These are the activations of a small neural network, seen along a few directions. Each row is one input.
Each table varies a few parts of the input and shows all the possible inputs, shuffled.
A made-up example of a description, with smaller parts first: one of 5 places around a ring, together with either a single point or one of 11 places along a line or (one of 3 separate values, together with one of 6 places along a line).
Shared parts are said once, and a part with two or three values counts as separate values.

Other details of the inputs shift rows strongly along two fixed directions, in all tables alike. That doesn't count.

Rows:
r1: [ 14 -36 -50 -37   6 -13 -30  -4   7  41 -14 -14  13]
r2: [-44 -40 -59 -16  24  23  -8 -57 -15  51 -52  21  18]
r3: [-27  17  19  69  24  33  -6 -64 -25 -33 -43  25 -29]
r4: [ 41 -16 -11 -58 -35 -36  -5  46  23  20  59 -44   3]
r5: [ 20  66  72  87   1  -3  11   2  -8 -45 -16  -4 -35]
r6: [-26  74  76  72   1  23  32 -25 -13 -54  -3  29 -17]
r7: [ 31 -15  10 -48 -37 -36   6  67  12  17  45 -27  11]
r8: [-29 -37 -68   4  37  30 -23 -41 -11  29 -64  16  -1]
r9: [ 35 -14 -17 -48 -26 -15 -13  54  29   5  73 -14  30]
r10: [ -31  -59  -36   -7   36    0   -2  -20  -18   51 -103   11   24]
r11: [-30  -7   3  -8   9  10   2 -10 -15   3   0   8  25]
r12: [  7  10   1 -77 -30 -23  25  42   9  16  72 -11  38]
r13: [-12 -39 -62   0  33  25 -32 -45  -4  35 -66  10  11]
r14: [  3 -26   0 -19 -11 -17  10   7  16   3 -16 -12  -9]
r15: [-24  20  15  78  37  35  -4 -54 -23 -34 -48  26 -44]
r16: [ 11  64  50  16 -30   1  32  -6   7 -47  47   3 -28]
r17: [ 28  38  61  31 -27 -13  18  17  10 -39  12 -15 -45]
r18: [ 16  46  40  41 -11  10  13  28  11 -58  49   9 -19]
r19: [-21 -42 -38 -40  24   0  -9  11 -12  32   5   4  31]
r20: [ 40  -3  -5 -39 -23 -33 -17  52  20   9  61 -20  23]
Each input here is: one of 2 separate values, together with one of 10 places along a line.
Question: The inputs of r19 and r15 match in every part but the choice among 2 separate values. If r10 is changed in the same way as r19 into r15, which row does it become?
Answer: r14

Rows:
r21: [-10  50  39  65   6  25   2 -34  -8 -48  -1  20 -21]
r22: [ -52  -20  -31   32   59   34  -12  -58  -44   31 -100   36   25]
r23: [ 24  34  47  63   0   4   2 -12  10 -49 -13   5 -41]
r24: [ 51   1   9 -48 -48 -35   2  69  34 -17  98 -33 -18]
r25: [ -8 -62 -47 -80 -17 -28   0   3   5  63 -21 -25  17]
r26: [ -28  -25  -36   50   53   22  -32  -68  -25   32 -123   15    1]
r27: [  6 -68 -72 -68  -2  -7 -20  17  13  60 -14 -21  21]
r28: [ -5  37  35  55   5  22  10 -30   0 -52   4  24 -25]
r29: [ 22  40  52  45  -1  -8  14  17   3 -40  -4  -7 -18]
r30: [ 25  22  16 -52 -45 -20  20  53  22  -9 100 -11  21]
r31: [-19  37  47  57   8  15  15  -9 -15 -39   2  22 -10]
r32: [ 48   5  10 -36 -42 -31  -4  56  25 -12  85 -37  -8]
r33: [  0 -68 -51 -59   6 -23 -18  30   1  65 -12 -17  39]
r34: [-20 -49 -72 -64  16   5 -24 -11  -8  58   7  -4  38]
r35: [  1 -59 -50 -54  12 -18 -24  24  -5  60 -27 -13  39]
r36: [ 24   9   3 -52 -41 -15  12  50  25 -23 114 -15  -5]
r37: [ -9  42  30  50  -4  28  16 -18   1 -48   7  18 -30]
r38: [-12  49  43  40  10  13  18  -4  -7 -41   5  16  -6]
r39: [ -17  -18  -29   27   42    8  -11  -44  -25   45 -109   17   13]
r40: [-21  45  55  29 -18  10  36 -31  -6 -39   2  10 -32]
Question: The inputs of r22 and r35 match in every part but one. If r40 is changed in the same way as r22 into r35, which row does it become?
Answer: r25
Question: Describe the family of inputs behind these rows.
Answer: one of 2 separate values, together with either a single point or one of 4 places along a line or one of 5 places around a ring
Question: Which other rows does r36 become when the place on the ring of 5 takes its other values? List them by row number.
Answer: r21, r28, r34, r37
Question: Which other rows does r30 become when the choice among 2 separate values takes its other values? List them by row number.
Answer: r39
